These are the activations of a small neural network, seen along a few directions. Each row is one input.
In each table, some parts of the input vary, and every possible input appears once, in random order.
A made-up example of a description, with smaller parts first: line(4) and (point or line(11) or (values(2) and ring(8))).
Shared parts are said once, and a part with two or three values counts as separate values.

Other details of the inputs vary at random and push rows far along three fixed directions, the same in every table; ignore that.

A family of inputs:
R1: [ 18  54  -4  24  -6   4   0  -5 -21  51   4  17  13  -3]
R2: [ -2  30 -16 -23   0   6   2  -4 -22  16  16  43 -27   4]
R3: [ 41  -3  35  -9  11 -43   0 -18   6 -38 -28 -44  11 -18]
R4: [ 11 -10 -21 -52 -31  -2 -26   2 -22 -24 -27  17 -18   4]
R5: [-86 -21  52  94  15  30  31  42  -6  14  17  32   7 -14]
R6: [ 30 -26  -4   3 -18 -22  39 -38  20 -40  -5 -42  18  25]
R7: [-50 -62  52   9   9   5  25   7   2 -79 -19 -44  53 -13]
R8: [ 24  16  33  -9  17 -37  -9 -23   4 -44 -35 -47  26 -17]
R9: [ 62  38 -13  30  19   6 -12 -32  34  57  10 -36  37  -4]
R10: [-59 -18  41  84  24   7  20  50 -10  32  32  29   8  -2]
R11: [-56 -31  -2 -46 -30  -3 -24  28 -19 -54 -36  24  -6   5]
R12: [ 10 -15  -7  -5   2   7 -18 -20  47 -22  -4 -36  20  -8]
R13: [ -3 -12  -5 -14   9  22  -6  22 -15  23 -13  28 -22  27]
R14: [ 46  14  -2  23  15   6   5  -9  32  53  18 -23  11   4]
R15: [-27 -47 -13 -29  -6  15 -43  25 -31 -52 -27  25 -16  19]
R16: [ 15   3   8 -69  24 -30 -22  -9 -54 -49 -48  23 -27  16]
R17: [ 13 -20  -9  -5   1   2 -23 -14  42 -15 -10 -38  28  -6]
R18: [-42 -58   0 -41 -11  30 -14  22  -5 -60 -24  24 -40  16]
R19: [ 7 58 -2 10  3  6 18 -8  1 52 19 19  2 -1]
R20: [ 38  37  -1  17  -8  -5  18 -24  30  34  32 -13   1 -22]
R21: [  2  53 -22 -39   1  13   4  -3 -24  42  -5  45 -20  22]
R22: [ 9 44 -3 17  9 -5 15 -5 -5 43 36 25 -6 -9]
R23: [ 20 -14  -5 -15 -27 -26  -8  -7  36 -14   4 -31  15 -21]
R24: [  1  13  -5  -7 -24  16  -5   6 -40   4  -8  39 -26  -2]
R25: [-60 -67  51   1 -26 -38  22  10  -8 -58 -15 -61  -8 -38]
R26: [-58  15  30  41  -7   3  23  30 -11  17  14  30   5 -12]
R27: [ 63  46 -39 -14  19  33 -28 -30 -29  37   5  22 -21  25]
R28: [ 45  31  -2  20 -12 -18   5 -11  16  46  19 -17  18 -16]
R29: [ 12  -5  -9 -15 -16 -27 -12 -16  35 -28  20 -25  15 -25]
R30: [  6  10  -5 -10 -24  -6  -9 -23  38 -33   6 -30  17 -25]
R31: [  4 -26 -19 -56  -1  22 -18   2   6 -23 -19  11 -32  24]
R32: [  0  -8 -19 -64 -24   2  -8  -4   0 -29 -12  20 -32   2]
R33: [ 26 -16 -40  12  13 -40  18 -10   7 -37 -17 -61  -5 -17]
R34: [-38  12  20  36   2  -9  19  25 -16  25  29  37  -4 -11]
R35: [ 18 -18 -10   1   5   4 -21 -19  40 -34  18 -34   7  -9]
R36: [-37 -41  -7 -21 -15  36 -37   9 -28 -61 -41  24 -13   8]
R37: [  3  13  11 -34  47  24  31   0 -66  12  -2  34  -6  40]
R38: [-87 -22  52  93  17  25  31  45  -3  17  17  32  10 -14]
R39: [ 13  -6 -10 -15 -16 -31 -14 -13  34 -25  18 -26  18 -23]
R40: [-33 -15 -18 -53 -11  13  30 -13 -53 -49 -50  42 -24  71]
R41: [ 35 -27  -6   7 -12   3 -26  -7  28 -20  -8 -39  16  -7]
R42: [ 22 -14  -4 -14 -29 -26 -12  -7  33 -14   2 -32  17 -21]
R43: [-13  -3 -23 -47 -23  11 -32   5 -54 -38 -20  50 -32   7]
R44: [-32  10  16  37  -1 -15  10  30 -24  34  21  36   5  -8]
R45: [  6   4  -6 -14 -23 -19 -13 -14  38 -22  -2 -32  27 -19]
R46: [ -5 -16  26  56   8   9  17   8  38  10  27 -20   9 -16]
R47: [ 15  13   5  22  20  18  16   7  11  54  16  10 -11  14]
R48: [ 19  10  -7   5 -33  -3 -26 -24  15 -37  -6 -31  25 -29]
R49: [ -7 -18  28  54   7   7  18  11  38  14  26 -21  12 -13]
R50: [ 29 -23 -32  10   0 -31  31  -5  14 -29 -26 -66 -14 -15]
R51: [17 13  4 23 19 16 13  8 10 56 14  8 -8 14]
R52: [ 11   9 -18 -15  23  14 -18  10 -20  31   2  28 -16  30]
R53: [ 18   3   9  58  16  -6  -9   5  20  27  27 -24  30  -8]
R54: [-52 -46   1 -54 -33  -1  -6  27 -10 -57 -21  31 -31   0]
R55: [ 16  -6 -34  11   6 -28  26 -12  14 -35 -39 -67   1 -13]
R56: [  7  71  -9 -62  23   8  26 -27 -77  66 -25  16 -52  30]
R57: [ 41  33  -5 -62  44  40  41 -12 -65  46 -15  35 -25  55]
R58: [-16  27  -8 -21  -8   4  -1  11 -20  24  -9  32  -5  11]
R59: [  7  -9  13 -22  -1 -46   5 -34  -6 -22   3 -66  -1 -29]
R60: [-63 -14  42  86  24  16  24  44  -9  22  37  32  -1  -6]
R61: [ 47  67 -34 -39  -2   4 -13 -23 -18  52  -9  20  -3  17]
R62: [-63 -16  43  84  25  13  24  46  -8  26  38  30   2  -3]
R63: [ 46  45 -28 -45  -3   0   7 -20  -1  51   6  21 -24  13]
R64: [-56  17  29  41  -6   8  24  26 -10  14  16  32   1 -13]
R65: [ 10  36  -4  19  28  28  11 -11   8  58  13  15   0  12]
R66: [ 14  -7 -10 -14 -17 -32 -17 -12  32 -23  15 -27  20 -22]
R67: [-38 -46 -11 -43   2  16 -28  22 -11 -52 -15  26 -27  22]
R68: [-30 -23 -20 -55   5  28 -22  12 -17 -20 -36  35 -23  30]
R69: [ 22 -17 -10   8  -6   7 -33 -17  26 -22 -17 -36  31 -11]
R70: [ 60  42  -7  13  -6 -21  13 -27  40  54  31 -30  18 -19]
R71: [ 16  -8 -11 -13 -18 -33 -19 -10  29 -22  14 -27  23 -21]
R72: [-10  10 -10 -15  19  28  -3   2  -6  27 -11  28 -12  23]
R73: [ 41  30  -7  29  20   9  -6 -21  30  56  10 -24  29   1]
R74: [ 24  -5 -11   0 -25 -28 -30 -13  14 -28   6 -27  25 -25]
R75: [-93 -32  63  82 -16  -7  43  63  -9   7  26  35   2 -30]
R76: [-32 -59  16  30 -17 -31  32  -9   2 -80   1 -24  29  16]
R77: [-25  -4  14  44  25  10   5  31 -13  38  20  27   1  12]
R78: [ 64  49 -14  24   0 -29  -7 -27  23  50  34 -26  33 -20]
R79: [ 31 -29  -4   0  -8  -2 -22  -4  35 -15  -6 -40  16  -4]
R80: [ 27  35 -32 -37  33  26 -10  -4 -24  50   7  43 -34  43]
R81: [ -4 -27 -18 -40 -12  41 -30   9 -39 -34 -35  36 -41  25]
Each input here is: values(3) and (ring(5) or (values(2) and line(11))).
Q: Changing only the values(3) part turns R49 into R62. The same change can be made to R4. Which row results?
A: R74
Q: Changing only the values(3) part turns R45 into R70. The same change can be made to R26. Which row results?
A: R75
Q: Change only the line(11) part in R67. List by row number the other rows that result.
A: R10, R15, R27, R35, R52, R53, R60, R62, R77, R80
Q: Change only the ring(5) part in R25. List by row number the other rows that result.
A: R3, R6, R50, R57
Q: Change only the values(3) part in R18. List by row number the other rows that result.
A: R5, R35
Q: Change only the values(2) part in R43. List by row number the other rows that result.
A: R27
Q: Change only the values(2) part in R26. List by row number the other rows that result.
A: R12
Q: Change only the ring(5) part in R7. List by row number the other rows that result.
A: R8, R40, R55, R56

A family of inputs:
R82: [ 17   6 -22 -55  -6  -2 -18 -13 -12 -16 -17   9 -17  11]
R83: [-40  -8  17   7   8  10   7  28 -41   1  -9  41 -15  11]
R84: [ 51  31 -16 -11   7  -4  -7 -30   9  19   2 -20  11   3]
R85: [-19  16  12  27  17  12  27  19 -25  45   9  32 -16  11]
R86: [-40 -32  13   7  -2   3   3  22 -14 -29 -13  11  -2   5]
R87: [ -7 -27   4  -7 -21 -18 -13  -6  21 -52  -8 -32  18 -21]
R88: [ 51  27 -19  -9  11   2  -1 -32  13  19   3 -23   6   7]
R89: [ 15  24 -16 -27  19  17   2  -4 -28  30 -11  26 -24  26]
R90: [ 17  -5 -26 -55  -1   5 -10 -12  -6 -16 -16   6 -22  20]
R91: [  3  16 -19 -53   1   8 -10   0 -34   4 -21  33 -30  20]
R92: [-19  17  10  29  14  13  29  18 -26  43   9  34 -13  14]
R93: [-18  -8  12  67  -6   7  -8  26  24  23  28   5  17 -22]
R94: [ 26   0   5  20  -8 -24   3 -20  42  -6  20 -48  26 -25]
R95: [-44 -58  -3 -47 -30  -9 -18  16  -1 -82 -30  -1 -11  -2]
R96: [ -5 -33   8  -7 -12 -15 -18  -4  21 -50 -12 -37  18 -18]
R97: [ 35  22 -20 -26  16   9  -2 -17 -11  21  -5   5 -12  20]
R98: [ 26   6   5  21  -9 -23  -2 -20  36  -7  14 -46  32 -26]
R99: [-13   4  19  44  -3  -9  21   6  10  13  19 -10  13 -17]
R100: [ 50  32 -15 -11   7  -2  -6 -33   9  18   2 -21  10   2]
R101: [-20  -4  21  54  -1  17  -8  17  36  26  35   9  25 -16]
R102: [-19   4  14  31   8   7  24  12 -10  22   9  13  -4   2]
R103: [-47 -29  16   1 -10  -4   6  26 -11 -25  -8  13  -9  -6]
Q: What do these inputs look like to the network?
A: values(2) or (line(4) and ring(5))
Q: List by row number the other inputs of the same sort as R93.
A: R101
